A small network was shown many inputs. Here are its activations along a few directions, one row for each input.
Each table varies a few parts of the input and shows all the possible inputs, shuffled.
Descriptions start from the smaller parts, as in this example, which fits no table here: one of 3 separate values, together with either a single point or one of 9 places around a ring or (one of 5 places around a ring, together with one of 6 places along a line).
Shared parts are said once, and a part with two or three values counts as separate values.

Other details of the inputs vary at random and push rows far along three fixed directions, the same in every table; ignore that.

Table:
x1: 64 162 406 -129 237 -27 -214 186 -314 42 -15 75
x2: -165 65 670 60 17 -229 -566 -92 -323 -454 158 -42
x3: -820 385 548 -86 -209 -221 -489 -277 -67 -715 126 -140
x4: 38 -504 -260 -12 -491 194 103 296 849 -32 541 38
x5: 149 153 276 -189 37 173 -94 305 -167 362 8 182
x6: 335 -23 102 -255 201 117 -4 494 -158 445 -39 305
x7: 108 130 523 6 48 -142 -375 108 -370 28 -106 138
x8: -638 312 670 -109 -302 -12 -453 -124 -31 -600 187 -185
x9: -215 189 -344 410 96 27 511 -519 287 -53 47 -311
x10: 147 -44 -448 225 380 -8 464 -219 -16 112 1 -147
x11: -704 112 578 141 -89 -335 -626 -160 -193 -671 199 122
x12: -850 278 598 73 37 -317 -455 -163 -159 -751 222 29
x13: 158 63 -25 69 41 148 -179 82 -389 510 -131 357
x14: -184 -380 -230 -270 -385 220 214 383 753 -170 376 -1
x15: 118 -67 208 -110 -85 -9 -197 180 -161 -5 -134 106
x16: -41 365 -275 436 299 -47 547 -563 -57 143 -232 -300
x17: 352 -78 -259 310 163 -98 410 -474 15 -112 -243 -514
x18: -400 574 150 544 334 -348 360 -834 -176 -353 -256 -486
x19: -291 -310 -68 -99 -217 -41 234 233 846 -350 470 -73
x20: 205 39 123 -290 105 136 -33 361 -256 258 -176 179
x21: 523 -14 154 -33 180 57 -161 223 -400 416 -186 189
x22: 202 506 15 466 263 -63 560 -653 -63 150 -304 -619
x23: 17 -52 -110 -398 33 70 -112 399 -83 166 -36 345
x24: -15 -545 -375 -115 -589 272 140 275 859 -113 421 -20
x25: 262 -128 -243 -227 -124 109 -98 272 -106 435 -176 366
x26: 280 227 -88 398 81 -159 487 -585 -49 49 -487 -529
x27: -120 187 -326 154 90 -184 513 -434 274 -176 -185 -379
x28: -250 -656 -402 2 -166 -8 -46 209 573 -341 595 194
x29: 17 -436 -110 -26 -312 -23 115 280 699 -84 362 65
x30: 590 -154 -581 205 -78 180 676 -171 310 453 -272 -299
x31: -601 -139 5 37 2 -164 -67 -3 334 -611 434 12
x32: 568 -290 -201 -225 13 235 5 422 -149 469 -157 257
x33: -264 175 656 -81 155 -171 -440 10 -311 -418 173 -57
x34: 201 -1 -64 33 83 99 -109 173 -358 533 -172 410
x35: 289 31 112 -307 191 176 -90 367 -376 292 -180 177
x36: 85 115 -21 -285 178 31 -173 213 -352 151 -131 194
x37: -82 293 -164 264 348 -294 340 -687 -135 -387 -242 -605
x38: 327 -36 -107 -162 86 43 -247 159 -418 308 -241 252
x39: -336 -310 -436 -292 -406 216 69 259 759 -190 451 106
x40: 28 29 -458 332 -121 -131 414 -558 343 -103 -178 -419
x41: 281 88 80 -313 65 213 48 352 -277 483 -249 208
x42: -115 71 369 -195 117 -10 -269 82 -295 -268 13 -69
x43: 207 -47 -90 -168 -14 -6 -210 191 -278 247 -224 291
x44: 553 15 -322 360 50 21 574 -281 177 430 -231 -318
x45: 122 -46 9 -120 77 -37 -361 -5 -430 30 -114 133
x46: -278 -490 -429 48 -409 206 -1 181 721 -69 552 262
x47: 236 -74 -58 5 187 67 -209 214 -455 393 -86 377
x48: -91 259 242 -82 -197 75 -503 -108 -429 122 -154 146
Description of these inputs: one of 2 separate values, together with one of 4 places along a line, together with one of 6 places along a line.
Question: The inputs of x25 and x27 match in every part but the choice among 2 separate values. If x24 is changed in the same way as x25 into x27, which row does it become?
Answer: x8
Question: The inputs of x29 and x19 match in every part but the choice among 2 separate values. If x43 is changed in the same way as x29 into x19, which row does it become?
Answer: x23
Question: Which other rows does x41 become when the choice among 2 separate values takes its other values? List them by row number.
Answer: x26
Question: Which other rows does x5 become when the choice among 2 separate values takes its other values? List them by row number.
Answer: x44
Question: Start at x16 and move only the place on the line of 4, one step at a time. The first step leads to x3. Which rows follow, in order?
Answer: x14, x5
